Each row below holds a small network's activations on one input, seen along a few directions.
Each table varies a few parts of the input and shows all the possible inputs, shuffled.
Descriptions start from the smaller parts, as in this example, which fits no table here: one of 6 places along a line, together with either a single point or one of 9 places around a ring or (one of 2 separate values, together with one of 5 places around a ring).
Shared parts are said once, and a part with two or three values counts as separate values.
(in the rows, 128 means zero)

Other details of the inputs shift rows strongly along two fixed directions, in all tables alike. That doesn't count.

Rows:
x1: [158 157  78 140 161 191  92 100 122 177 121 134  97]
x2: [201 170 106  95  85 118  86 132  69 111 135 119 148]
x3: [140 129  91 157 141 167 109 100 155 161 119 164 127]
x4: [119 115 161 119 116  97 145 149 126 102 129 127 135]
x5: [142 119  80 167 150 160 123 107 151 160 129 161 118]
x6: [189 176  93 100  86 130  90 134  86 111 136 122 147]
x7: [ 52  99 166 122 152 132 163 141 149 120 127 107 116]
x8: [208 171 101 101  99 103 103 144  80 122 137 119 139]
x9: [156 122 101 158 156 136 123 111 155 172 116 162 116]
x10: [ 50  92 188 123 156 132 148 133 143 128 115 121 108]
x11: [119 123 163 115 118  91 144 151 131 109 121 129 137]
x12: [197 174 113  91  82 117  82 134  72 111 131 119 153]
x13: [120 104  54 200 219 225 118  67 183 234 115 174  73]
x14: [182 181 105  98  86 132  85 134  95 118 128 124 152]
x15: [134  87  51 202 224 206 122  61 173 246 124 167  72]
x16: [194 177 117  92  83 120  80 133  78 118 127 121 155]
x17: [ 92 132 179  99 130 130 120 139 108 114 117 107 115]
x18: [ 76 112 176 125 125  98 160 155 167 102 115 135 137]
x19: [ 59  88 173 126 156 116 164 142 136 125 137 111 114]
x20: [203 165  99 102  92 111  95 139  68 111 141 117 144]
x21: [ 77 108 170 127 126 101 165 154 160 101 123 135 135]
x22: [150 116  65 186 143 149 143  66 159 163 144 103 121]
x23: [ 78  91 181 130 123 107 151 135 142  97 123 138 137]
x24: [115 114 159 120 115 101 143 145 122  98 131 128 136]
x25: [110 125 150 118 111 106 147 155 135  96 131 125 137]
x26: [210 156  75 132  95 111 111  89  86 125 155  66 142]
x27: [ 76 111 173 124 125  99 163 155 163 102 118 134 136]
x28: [ 56 100 159 125 153 127 168 145 144 119 139 109 118]
x29: [ 76 104 164 130 123 110 160 148 154  94 128 134 134]
x30: [103 123 151 117 107 115 138 143 129  91 129 128 142]
Each input here is: one of 2 separate values, together with either a single point or one of 4 places along a line or one of 10 places along a line.
Changing only the choice among 2 separate values turns x30 into x23. The same change can be made to x29. Which row results?
> x24
Start at x17 and move only the place on the line of 4, one step at a time. The first step leads to x10. Which rows follow, in order?
> x15, x19
Change only the choice among 2 separate values in x17. List by row number the other rows that result.
> x1

Rows:
x31: [193 143  82 143 114 122 110 103  98 135 142 119 138]
x32: [ 95 135 191  97  65  66 157 167 126  44 136  89 168]
x33: [122  76  62 236 192 185 145  57 224 213 127 189 105]
x34: [188 158  95 117 146 141 104 137  87 155 134 120 100]
x35: [181 152  92 117 131 139 100  96  92 162 132  94 113]
x36: [171 168  95 106 139 154  89 134  87 166 132 121 120]
x37: [200 144  87 128 124 120 103 131  99 141 127 150 134]
x38: [ 47  54 158 188 172 134 178 124 228 152 106 199 118]
x39: [195 165  70 145 111 129 112 107 132 133 135 122 142]
x40: [166 154  73 116 134 155 109 119  87 140 148  91 103]
x41: [ 99 144 176  75 119 108 143 181  87  84 139  97 120]
x42: [110 131 162  98 113 100 142 147  92  91 136  73 118]
x43: [169 172 105 118 104 170  54 108 103 138 112 160 133]
x44: [ 81 151 175  69 119 115 139 182  96  88 137  98 130]
x45: [ 35  68 206 145 182 123 164 129 181 147 107 142 104]
x46: [162 157  84 112 126 156  99 109  89 158 135  90 124]
x47: [ 31  67 187 163 148 110 188 146 216 117 102 180 128]
x48: [114 117 168 114  90  81 146 137 112  79 142 104 157]
x49: [198 169  74 130 115 125 107 134 128 139 118 157 135]
x50: [119 124 176  89  88  75 139 171 115  76 128 134 157]
x51: [ 98 118 212  73  77  52 150 189 102  47 128 117 165]
x52: [ 10  69 208 160 140 167 150  91 196 109  94 149 138]
x53: [ 94  91  53 195 216 218 132  68 187 220 127 149  80]
x54: [193 146  81 138 106 125 109 105 109 136 147 126 144]
What do these inputs look like to the network?
> one of 2 separate values, together with either a single point or one of 5 places around a ring or one of 6 places along a line
Changing only the choice among 2 separate values turns x37 into x31. The same change can be made to x36. Which row results?
> x46
Change only the place on the ring of 5 in x42. List by row number the other rows that result.
> x35, x40, x46, x53
Start at x36 and move only the place on the ring of 5, one step at a time. The first step leads to x44. Which rows follow, in order?
> x41, x34, x45
Change only the choice among 2 separate values in x51. List by row number the other rows that result.
> x48
